A small network was trained on invented records. Each row is its activation on one of them, seen along a few directions.
Records have a field called Z. Each example row is followed by its value.
The largest differences between rows may come from other fields.
Strong random noise was added to every row along 3 fixed directions; ignore it. To show where, here is one row again and again, with new noise each time:
[  62 -223 -206  -88 -157   53  483   67  -67 -129   41  167  423 -135
 -212  170]
[ -26 -603 -111 -380  235   16  749 -188 -343  219  243  190  139  308
   90  187]
[  31 -544  -96 -220  693  171  168 -446 -283  179  292   23 -222  462
  137  249]
[   0  383 -100  249 -448   44   25  540  281 -486 -233   24  546 -714
 -504  -79]
[ 120  120 -188  242   66  204 -264   43  170 -371  -53  -35  207 -293
 -342  148]

[ -35  371   31  -37   19  -25 -448   21  114 -175 -154  -96 -361  120
  180  -81] -> z8
[ -96  373  126  256  234   65 -531   87  191  -57  -77 -136 -379 -125
   51 -162] -> z2
[-198 -382  178 -112  455  -17   98  -87 -210  352  332  -69 -180  125
  115 -101] -> z1
[ -28  -40  193 -189 -262  -82  312   78 -131  176  -51    5 -126   60
   91   14] -> z3
[-101 -226  222 -302   54 -233  442   37 -209  189   79   60 -215  299
  233 -218] -> z7
[ 123   54 -169   53 -318   27  156   92  131  -80  -51  161  281  -86
  -94   83] -> z2
[-134  -67   73 -403    0 -134  482  -96 -221  234   74   96 -215  349
  355 -127] -> z2
[ -77  268   63 -471 -428 -321  425  201  -54   29 -266  -13  -63  -20
  289 -185] -> z8
[  34 -315  -72 -108  287   74   19 -365 -268  253  259   41  -67  359
   51  181] -> z4
[  84  -15 -214  183 -437  -15  292  247  105  -69  -53  170  480 -311
 -284  -34] -> z6
[-233 -124  103  -32   82  -93  267  235 -185  181   88   32   21  -49
  -49 -277] -> z4
[ 332  -95 -161   -5 -278   45   21 -267   20 -180   -7  135  202  202
  -69  304] -> z7
[  10   54   22  339  598  186 -595 -112  111   63   19 -200 -357   19
  -23  -66] -> z6
[  39 -378  -72 -169 -393  -97  664    7 -178   93   41  171  132  174
    6  116] -> z3
[ -71  133  146  -21  145  -43  -44  211   11  201   16  -69 -114  -37
   38 -221] -> z6
[ 147  341 -124  -78  -88  -32 -546 -178   95 -278 -177  -74 -330  218
  207  116] -> z5
[-188  225   75  384 -389  -23  101  696  181 -213 -121   23  451 -808
 -384 -297] -> z1
[-360  142  338  -46  302  -68  -28  344  -97   91   47 -190 -275 -176
   94 -487] -> z1
[-111  -75   28   89  181   71   -3  120   -3  -17   21   67  135 -122
 -285  -10] -> z4
[-306 -311  523 -620  506 -336  534  -31 -458  555  232  -32 -703  702
  646 -378] -> z7
[  80   24 -119   -3  128    4 -403 -293  140  -86  -37 -110 -211  246
  143  181] -> z8
[ 174  258  -77  270 -299   82 -342   43  171 -305 -126  -85  -81  -85
 -163  137] -> z3
[ 284 -401 -446 -394 -400  -87  438 -460 -201  -53    2  295  151  489
  222  430] -> z5
[ 194  273 -261 -149 -572 -122  -94 -140  168 -390 -301  -14  211   27
   49  219] -> z5

Here are new rows. What is Z for each?
[-121 -300  302 -402   81 -265  761  171 -223  305   38  135  -76  264
  283  -91] -> z7
[  46 -178   13  104  317  185 -244 -124  -88  109  237  -13  -73   -5
  -42   75] -> z1
[-191 -199  117 -248  444  -54  154 -152  -26  222  154  -24 -309  362
  157  -23] -> z2
[-218  481  269 -116 -362 -145  239  501  127  -51 -284    0   71 -354
   70 -407] -> z2
[ -56  243   -6  -79 -361 -145   99  195   60  -93 -207   76   -5  -90
  148  -28] -> z8
[ 313   64 -152   74 -389  -97   75   -5  107 -174 -128   40  184 -159
 -121  153] -> z7
[ 299 -309 -252 -140 -314    1  330 -231 -102   27   42   60   56  245
  -34  330] -> z3
[ 144 -502 -239 -334   68   94  539 -450 -178  191  221  327  104  517
   82  426] -> z2
